Here are a small network's activations along a few directions, averaged over the inputs that share one value of a field.
Values that are neighbours, or in one group, have similar rows; names and order tell nothing.
In the rows, 500 means zero.
Strong random noise was added to every row along 11 fixed directions; ignore it. To show where, here is one row again and again, with new noise each time:
[568 616 422 560 482 630 441 489 490 561 513 456 494 467 503 560 622 490
 473 491 562]
[385 521 436 600 492 413 540 593 513 498 505 583 650 507 480 461 624 475
 461 401 365]
[620 481 536 390 474 426 525 513 439 343 503 404 383 638 529 488 417 580
 543 528 621]
[486 502 336 559 438 678 525 585 519 393 385 543 657 562 439 538 603 470
 524 554 398]
[454 493 481 455 662 478 390 548 564 520 447 443 478 601 549 561 495 450
 517 471 462]
[525 583 477 575 456 594 506 415 528 581 513 496 419 505 486 531 482 348
 393 674 548]
[409 611 502 577 456 351 592 440 506 535 529 539 417 552 569 468 468 307
 388 576 445]
[396 662 454 575 475 531 637 431 607 569 527 543 542 510 429 519 554 427
 465 652 443]
[477 576 563 593 550 576 472 420 485 715 429 426 258 448 590 492 542 399
 419 612 622]
[537 579 499 646 354 466 419 545 413 537 363 548 460 474 633 476 588 337
 375 467 523]
[488 576 515 595 375 493 382 385 483 508 476 516 493 410 624 475 562 378
 351 554 462]
[650 499 565 412 424 425 422 480 511 295 510 421 472 633 492 501 414 549
 486 625 626]
[563 381 646 449 566 418 353 595 486 558 429 472 468 507 528 476 468 594
 487 402 596]


Field VEB:
nife: [518 501 421 543 542 711 407 539 489 654 342 552 461 488 534 600 436 306
 483 506 483]
bifab: [488 480 409 454 620 492 651 476 406 529 670 428 346 587 518 518 458 497
 550 421 491]
mav: [591 563 454 445 360 520 566 475 393 447 511 507 497 459 569 515 515 558
 519 379 491]
mif: [674 503 681 432 515 484  98 484 636 371 355 381 562 490 532 586 504 574
 524 632 682]
puvit: [589 450 437 471 481 568 492 467 457 451 601 492 496 461 465 518 447 505
 548 456 520]
geze: [368 406 489 665 436 527 462 493 433 479 451 556 546 403 554 363 606 467
 430 492 396]
koso: [593 474 580 489 501 539 573 550 556 665 638 607 582 402 253 519 410 570
 519 512 616]
gibi: [488 457 519 459 457 516 524 431 409 553 535 541 461 373 609 447 431 508
 484 362 444]
vezef: [520 491 433 655 499 386 343 626 482 452 577 528 575 474 503 467 599 380
 429 411 516]
gevap: [514 386 510 573 506 502 505 552 424 557 510 515 474 418 475 463 518 465
 483 458 534]
bopa: [525 597 548 431 473 493 417 485 591 488 404 527 596 521 492 583 504 551
 543 512 517]
tukir: [534 283 523 436 440 698 567 454 496 466 446 554 557 399 393 501 379 539
 544 619 466]
VEB is arranged as 4 separate groups.
List the group mates of tukir, in the order listed. -> mif, gevap
List the group mates of geze, in the order listed. -> nife, gibi
List the group mates of vezef, in the order listed. -> puvit, koso

Field FUV:
gebu: [620 458 530 406 465 475 437 554 448 407 549 480 640 439 476 545 532 654
 584 333 529]
tate: [474 315 663 487 433 456 691 639 548 575 387 618 598 557 324 394 395 618
 447 562 512]
faler: [447 433 664 497 479 366 241 471 641 467 310 553 600 462 547 552 435 386
 435 645 447]
bubet: [300 566 459 399 701 641 468 447 488 605  71 427 195 633 865 575 387 302
 668 471 361]
laf: [583 395 475 683 403 350 262 545 321 396 565 495 539 343 674 421 726 452
 373 273 497]
dat: [613 696 497 529 175 607 563 229 344 538 500 517 308 208 674 474 455 398
 420 546 579]
tufub: [638 419 571 640 351 605 168 436 331 436 344 377 321 313 725 391 656 481
 394 542 711]
nanut: [423 567 293 731 574 820 284 500 508 506 344 353 463 511 605 522 888 404
 418 639 426]
lilu: [654 142 592 482 580 499 374 739 412 633 445 555 422 656 409 489 291 378
 322 478 621]
fulip: [438 422 376 680 285 491 731 449 289 622 692 723 538 341 495 368 438 317
 300 367 328]
nin: [725 525 494 466 537 853 531 506 531 862 589 590 453 441 272 656 310 415
 446 543 686]
vigop: [458 349 311 691 481 499 334 644 490 248 621 583 755 550 408 446 580 339
 404 484 327]
FUV is arranged as 4 separate groups.
List the group mates of nanut, in the order listed. -> tate, lilu
List the group mates of dat, in the order listed. -> tufub, vigop
List the group mates of nin, in the order listed. -> bubet, fulip
